Here are a small network's activations along a few directions, averaged over the inputs that share one value of a field.
Related values have similar rows: they may be neighbours, one step apart, or belong to one group.
(in the rows, 128 means zero)

Other fields vary at random and push rows far along two fixed directions, the same in every table; ignore that.

Values of VUK:
lofan: [112 137 122 123 144 148 176 115  77 121 141 130  97 103  75 160 173]
puse: [141 121 126 163 117 111  93 183 116 128 156 122 158 105 159 117 124]
pino: [110 169 136  86 182 168 251  54  51  36  44  89  87  97  42 175 204]
let: [152 115 129 148 106 134  82 137 150 129 115 128 108 161 135 113 121]
tasa: [ 86 169 143  78 131 131 115  59 170 162  61 127 117 128 167 142  93]
tas: [124 154 124  91  92 174  69  62 200 137  67 128  93 154 209 155  37]
rogom: [122 100 134 153 131 143 203 170  63 115 179 150 138 117  61 114 195]
nela: [160  98 117 168  82 128 100 202 156 146 180 135 151 145 110 110 130]
rop: [163  85 122 138 113 130 100 185 132 179 171 150 139 150 136 123 109]
bul: [154 117 115 129 129 107 121 137 146 147 149 144 160 141 137 108 166]
maf: [132  91 116 123 101 115 100 184 120 154 187 136 140 154 121 119 114]
ris: [127 111 100 155 156 106 159 168 136 145 144 125 144 160 109 108 176]
piza: [116 142 152 105 129 115  70 103 183 133 118 120 118 108 195 120  64]
mimod: [112 170 151 112 128 106 139  69 127 104  77 103 100  85 165 146  62]
nogal: [103 145 141 124 152 109 133  75 115  72  99 131 131  91 139 152 109]
til: [135 124 119 153 154 123 135 146 105 140 161 129 168 149  86  87 173]
VUK is arranged as 4 separate groups.
Q: List the group mates of tasa, in the order listed.
A: bul, ris, til
Q: List the group mates of nogal, in the order listed.
A: puse, piza, mimod
Q: List the group mates of let, in the order listed.
A: pino, tas, nela

Values of TEPU:
lufa: [ 93 168 151  91 172 103 178  52 110  89  55  93 108  87 144 168 122]
mafa: [131 127 133 109  87 145  82 119 172 137 104 124  94 124 183 156  46]
tudu: [156 101 106 156 123 120 133 194 128 155 167 140 155 166  97 104 185]
duvi: [123 139 140 156 164 102 194 141  81  76 133 111 146 106  83 120 183]
nus: [114 122 129 126 140 134 173 130  79 117 152 138 134 107  86 132 160]
renip: [117 152 134 109 112 128  59  76 191 154  91 133 125 123 201 119  61]
tav: [114 110 132 108 118 127 103 128 131 174 146 137 125 115 160 135  93]
pagi: [137 127 122 147 124 137 123 140 116 102 138 130 124 127 111 129 141]
sutu: [139 117 110 148 129 128 148 184 135 160 146 132 133 165  96 105 146]
faf: [147 110 110 129 114 130  82 144 168 161 139 142 144 159 161 113 116]
baza: [180  92 111 180  88 124  84 232 133 138 197 149 146 153 116  94 122]
vazi: [111 156 138  93 128 145 104  53 151 122  85 117 115 122 156 138 105]
lipo: [102 144 147 112 164 141 200  71  71  79 111 117 114 108  71 152 184]
TEPU is arranged as a star with 4 arms.
Q: Which values are neighbours of mafa? Give them in the order they are listed.
A: baza
Q: Which values are neighbours of sutu? Give them in the order they are listed.
A: tudu
Q: Which values are neighbours of lufa? Give them in the order they are listed.
A: duvi
